A small network was shown many inputs. Here are its activations along a few directions, one row for each input.
In each table, some parts of the input vary, and every possible input appears once, in random order.
Descriptions start from the smaller parts, as in this example, which fits no table here: one of 8 places around a ring, together with either a single point or one of 11 places around a ring or (one of 3 separate values, together with one of 6 places along a line).
Shared parts are said once, and a part with two or three values counts as separate values.
In the rows, zero is written as 128.

Other details of the inputs shift rows strongly along two fixed directions, in all tables alike. That doesn't count.

A family of inputs:
r1: [131 137 132 124 119 103 119 132 147 129 119 105]
r2: [137 148 137 120 120 108 142 138 123 132 117 121]
r3: [124 145 128 124 131 100 126 125 124 130 128 113]
r4: [139 134 129 117 130 112 136 146 142 131 110 112]
r5: [144 137 133 129 115 120 143 128 131 126 111 112]
r6: [121 110 128 135 129 169 118 142 134 123 137 154]
r7: [118 109 145 155 112 163  76 152 130 133 177 191]
r8: [137 139 129 129 120  97 124 117 125 131 120 114]
r9: [129 147 129 125 135  98 128 120 123 137 120 115]
r10: [138 146 130 119 134 113 141 134 118 135 112 123]
r11: [124 143 132 125 124  99 131 119 127 132 126 114]
r12: [132 139 128 111 125 113 129 148 135 122 117 115]
r13: [139 108 147 168 113 179  95 158 119 140 166 201]
r14: [135 150 131 118 129 110 140 141 122 129 118 119]
r15: [122 109 140 164 112 166  79 141 115 131 179 193]
r16: [133 115 143 158 109 175  92 158 112 130 170 198]
r17: [ 76  68  70 121 179 206 175  39 123  88 116 103]
r18: [128 136 125 118 129 101 117 130 136 131 120 112]
r19: [145 133 142 108 121 117 144 137 129 134 125 108]
r20: [132 136 134 129 111 100 128 116 129 124 126 112]
r21: [142 139 134 123 110 112 141 130 126 124 117 118]
r22: [128 143 132 131 127 104 131 120 132 136 119 108]
r23: [140 147 137 128 123 116 141 138 128 136 113 118]
r24: [ 97  79  93 139 163 189 144  76 123 110 137 137]
r25: [132 136 130 110 120 113 137 141 137 122 114 113]
r26: [134 136 125 112 129 116 132 142 132 128 110 117]
r27: [136 131 142 114 120 102 130 125 132 137 136 102]
r28: [121 133 123 116 129 106 119 130 138 121 125 108]
r29: [140 142 132 125 135 112 146 138 128 139 111 118]
r30: [126 109 145 162 120 163  72 159 135 143 174 193]
r31: [ 83  70  65 108 187 216 187  53 109  88 109 117]
r32: [132 141 130 131 136  99 132 123 132 141 120 111]
Each input here is: one of 2 separate values, together with either a single point or (one of 3 separate values, together with one of 5 places around a ring).
Q: The inputs of r30 and r4 match in every part but the choice among 2 separate values. If r32 is changed in the same way as r30 into r4, which row does it become?
A: r29
Q: Change only the choice among 2 separate values in r18. List by row number the other rows that result.
A: r26
Q: Change only the choice among 3 separate values in r16. List by row number the other rows that result.
A: r12, r14

A family of inputs:
r33: [138 136 141 137 109 126 119 135 119 129 137 142]
r34: [133 134 136 130 127 127 115 152 134 136 134 139]
r35: [134 140 139 137 121 124 117 138 114 137 139 147]
r36: [128 137 138 124 120 125 112 151 129 130 136 142]
r37: [136 138 134 142 120 122 119 137 120 135 132 146]
r38: [120 123 130 147 115 111  91 118 137 130 147 133]
r39: [120 128 133 139 128 102  99 115 132 137 148 125]
r40: [140 135 143 139 111 124 123 138 120 135 139 141]
r41: [132 142 139 135 118 123 119 137 116 134 136 146]
r42: [142 130 143 140 118 131 125 136 122 141 136 143]
r43: [133 127 137 130 115 132 115 150 133 127 136 140]
r44: [138 136 136 142 115 123 119 138 121 132 132 144]
r45: [133 130 139 123 113 129 116 147 129 126 139 137]
r46: [143 132 137 145 116 129 120 136 126 136 127 142]
r47: [136 130 135 134 119 129 112 152 137 129 131 142]
r48: [135 138 134 122 114 114 116 147 133 124 126 128]
r49: [137 130 136 133 121 129 111 152 137 134 127 142]
r50: [132 129 137 126 112 131 114 147 130 124 137 139]
r51: [ 97  92  92 125 157 187 153  81 112 101 128 136]
r52: [140 126 141 133 114 133 115 150 138 132 131 138]
r53: [141 167 114  82 131  43 171 121 148 120  64  35]
r54: [133 135 139 123 120 122 111 152 127 133 139 143]
r55: [143 162 123  90 126  58 176 106 127 124  82  50]
r56: [117 133 138 147 121 105  90 123 136 140 151 136]
r57: [119 130 137 146 127 106  91 121 134 140 152 132]
r58: [136 131 138 131 126 130 114 152 135 139 131 139]
r59: [119 126 129 147 121 107  91 118 136 133 145 134]
r60: [152 161 124 101 120  59 177 108 139 127  70  45]
r61: [147 168 123  97 130  53 179 110 137 132  66  45]
r62: [142 163 122  86 133  56 170 124 150 128  66  43]
r63: [139 136 143 135 109 125 121 136 117 132 141 142]
r64: [ 96  88  96 125 164 194 161  81 110 109 136 137]
r65: [ 92  86  96 109 161 192 150  95 121 102 136 132]
r66: [ 92  93  93 129 170 194 161  82 114 109 127 137]
r67: [139 130 141 129 124 127 115 153 134 139 132 140]
r68: [133 141 139 140 121 123 121 139 119 138 134 146]
r69: [137 129 140 129 116 129 119 150 136 131 135 136]
r70: [143 135 144 141 112 125 125 139 124 136 137 140]
r71: [134 128 139 127 114 129 117 150 133 130 138 137]
r72: [ 92  86  89 120 169 194 148  98 129 102 126 135]
r73: [104  87 100 129 157 194 161  82 118 110 128 131]
r74: [150 164 123 100 122  54 178 109 138 124  72  44]
r75: [128 135 137 128 123 126 114 153 132 133 134 142]
r76: [136 140 136 137 116 120 117 136 117 132 133 145]
r77: [133 132 137 126 124 124 114 152 130 135 137 141]
r78: [138 137 140 138 122 121 121 139 116 140 138 146]
r79: [139 138 136 144 121 124 120 139 123 136 130 146]
r80: [141 134 136 145 120 128 120 137 124 138 127 145]
r81: [139 127 137 134 117 131 111 152 139 132 128 141]
r82: [ 85 106  65  76 175 100 203  21 144  88  75   4]
r83: [ 91  90  90 114 162 189 145  96 123  99 129 135]
r84: [139 127 142 128 119 132 118 150 136 137 135 139]
r85: [144 138 140 135 123 115 129 135 123 143 125 133]
r86: [133 129 139 126 119 129 117 150 130 133 140 140]
r87: [137 139 141 134 119 121 118 138 114 137 140 147]
r88: [131 134 136 129 125 126 113 153 131 136 136 141]
r89: [139 135 141 142 111 125 121 138 121 133 135 143]
r90: [148 164 118 102 126  55 174 109 137 123  70  49]
r91: [140 136 140 144 124 129 121 138 122 144 132 144]
r92: [ 78  75  88 131 159 180 133  60 130 100 145 121]
r93: [136 132 139 129 125 125 115 153 133 137 136 142]
r94: [ 94  83  95 115 167 196 155  96 127 105 132 131]
r95: [121 125 139 142 118 110  94 119 134 138 158 134]
r96: [135 140 138 141 123 123 120 139 117 140 136 145]
r97: [140 134 143 141 119 128 125 138 120 139 140 145]
r98: [140 137 141 141 124 122 122 139 120 141 136 145]
r99: [141 127 143 129 113 130 117 151 138 134 133 135]
r100: [132 129 133 131 118 129 112 150 134 127 133 142]
r101: [ 95  93  93 130 172 193 159  83 113 112 129 136]
r102: [ 88  89  92 117 171 195 153  97 128 104 126 133]
r103: [136 128 139 133 115 132 115 151 137 129 134 140]
r104: [ 91  92  93 112 166 187 147  98 121 105 132 131]
Q: The inputs of r44 and r68 match in every part but one. If r51 is changed in the same way as r44 into r68, which row does it become?
A: r41
Q: The inputs of r78 and r89 match in every part but one. If r77 is changed in the same way as r78 into r89, which row does it become?
A: r43
Q: What is each input in this table made of?
A: one of 8 places around a ring, together with either a single point or (one of 2 separate values, together with one of 4 places along a line)
Q: Which other rows agree with r53 in the place on the ring of 8? List them by row number.
A: r37, r49, r59, r72, r76, r79, r80, r83
Q: Which other rows agree with r71 in the place on the ring of 8? List them by row number.
A: r40, r45, r63, r69, r70, r73, r82, r99
Q: Change only the choice among 2 separate values in r98. List by row number the other rows that result.
A: r93

A family of inputs:
r105: [172 183 150 103  94  53 174 127 121 135  89  45]
r106: [162 183 136  87 124  54 164 171 165 144  49  52]
r107: [102  96  95 105 188 193 181 110 104 118 137 123]
r108: [107 119 113 168 157 145  94 137 127 138 150 171]
r109: [117 113 131 170 139 145  94  95 107 156 158 170]
r110: [108 123 123 162 113 155  95 109 117 112 162 166]
r111: [ 97 128  94  99 155 135 171  82  99 101  97 120]
r112: [ 71  83 100  83 170 189 148  95 132 108 141 119]
r113: [112 127  96 100 177 152 184 130 113 103  97 107]
r114: [ 97 117 104 113 167 126 149  48 105 119 124  99]
r115: [152 191 132  96  84  30 160 127 128 117  81  60]
r116: [116 120 137 133 127 154 116 114  88 140 166 180]
r117: [195 171 200 174  63  95 100 186 126 171 151 171]
r118: [ 86 102  97 148 161 196 104  80  97 113 155 188]
r119: [145 133 143 163 136 168 113 191 121 148 145 203]
r120: [145  82 168 178 108 214 104 155 132 140 180 211]
r121: [145 197 127  99 137   6 139 139 146 131  87  54]
r122: [150 174 175 164  85  70  39 209 159 175 143 156]
r123: [115 106 110  95 170 167 180 109 150 131  96  91]
r124: [ 71  94 101 130 166 211  89 114 138 110 160 167]
r125: [168 178 189 134  82 101  75 238 141 158 136 174]
r126: [ 93  76 122 117 160 237 130 136 124 123 160 171]
r127: [180 179 197 154  78  87  92 197  96 177 154 180]
r128: [104  78 115 144 131 234 140 132 119  96 147 179]
r129: [103  92  89  98 154 131 133  69 137 100 126  80]
r130: [144 173 134 106  93  13 143 123 160 112  84  39]
r131: [116  85 138 172 115 151  95 108 142 134 170 148]
r132: [167 167 187 149  47  74  71 211 139 139 158 172]
r133: [105 114 105 103 135 141 173  68 111 101 131  91]
r134: [152 163 151 107  96  12 142 108 159 125 105  31]
r135: [155  79 147 159 118 211  88 164 128 143 171 219]
r136: [122 124 150 138 127 141  95 168 107 148 192 193]
r137: [ 82 118  95  77 161 151 158 114 141  99  99  96]
r138: [104  94  73 122 156 133 134  82 146  98  92  92]
r139: [149 169 195 144  84  67  38 196 153 172 173 149]
r140: [178 195 140 109 121  46 179 138 124 146  49  76]
r141: [176 189 184 156  76  91  90 210 100 161 136 191]
r142: [ 94 119  85 136 167 127 152  62 112 120  91 109]
r143: [ 82  96  99 111 175 132 143  78 156 132 112  73]
r144: [100  91 112  95 134 143 170  79 132  92 127  83]
r145: [138 101 143 129  98 150  74 160 121 133 181 185]
r146: [ 95  93  86 136 144 133 157  71 151  96  99  82]
r147: [136 127 120 109 106 120 105 155 130 108 125 143]
r148: [175 148 177 166  71  62  39 182 150 173 160 155]
r149: [138 102  84 104 153 164 171 113 141 100  75 105]
r150: [176 173 128  79 101  50 152 165 142 117  58  57]
r151: [178 160 137  77 103  48 155 150 138 129  77  47]
r152: [ 93 103  91 125 188 121 155  75 131 136 125  89]
r153: [151 185 124 132  96  15 144 108 144 135  75  46]
r154: [128 127 120 129 116 115  84 135 138 112 133 133]
r155: [116 116 139 159 116 152  94  95 117 126 181 156]
r156: [142 126 131 163 111 182 136 135 117 129 129 178]
r157: [129 118 111 119 165 155 194  78 107 134  96 108]
r158: [135 130 137 166 108 109 105 100 126 147 152 124]
r159: [ 91 114  96 105 186 122 153  75 127 119 136  88]
r160: [112  92  97 120 194 195 188 101 121 129 126 131]
r161: [134  97 152 139 108 180 127 143 124 121 159 155]
r162: [ 95 127  87  91 175 132 174 110 119  99 109 108]
r163: [144  96 152 180 102 213 101 172 133 130 162 223]
r164: [131 125 131 150 107 183 129 146 101 117 141 172]
Q: What is each input in this table made of?
A: one of 2 separate values, together with one of 5 places along a line, together with one of 6 places around a ring
Q: The inputs of r146 and r131 match in every part but the choice among 2 separate values. If r164 is changed in the same way as r146 into r131, which row does it become?
A: r105
Q: The inputs of r117 and r156 match in every part but the choice among 2 separate values. If r159 is changed in the same way as r117 into r156, which row does it become?
A: r121
Q: Change only the choice among 2 separate values in r144. List by row number the other rows that result.
A: r132
Q: Change only the place on the line of 5 in r135. List by row number the other rows that result.
A: r129, r145, r148, r151
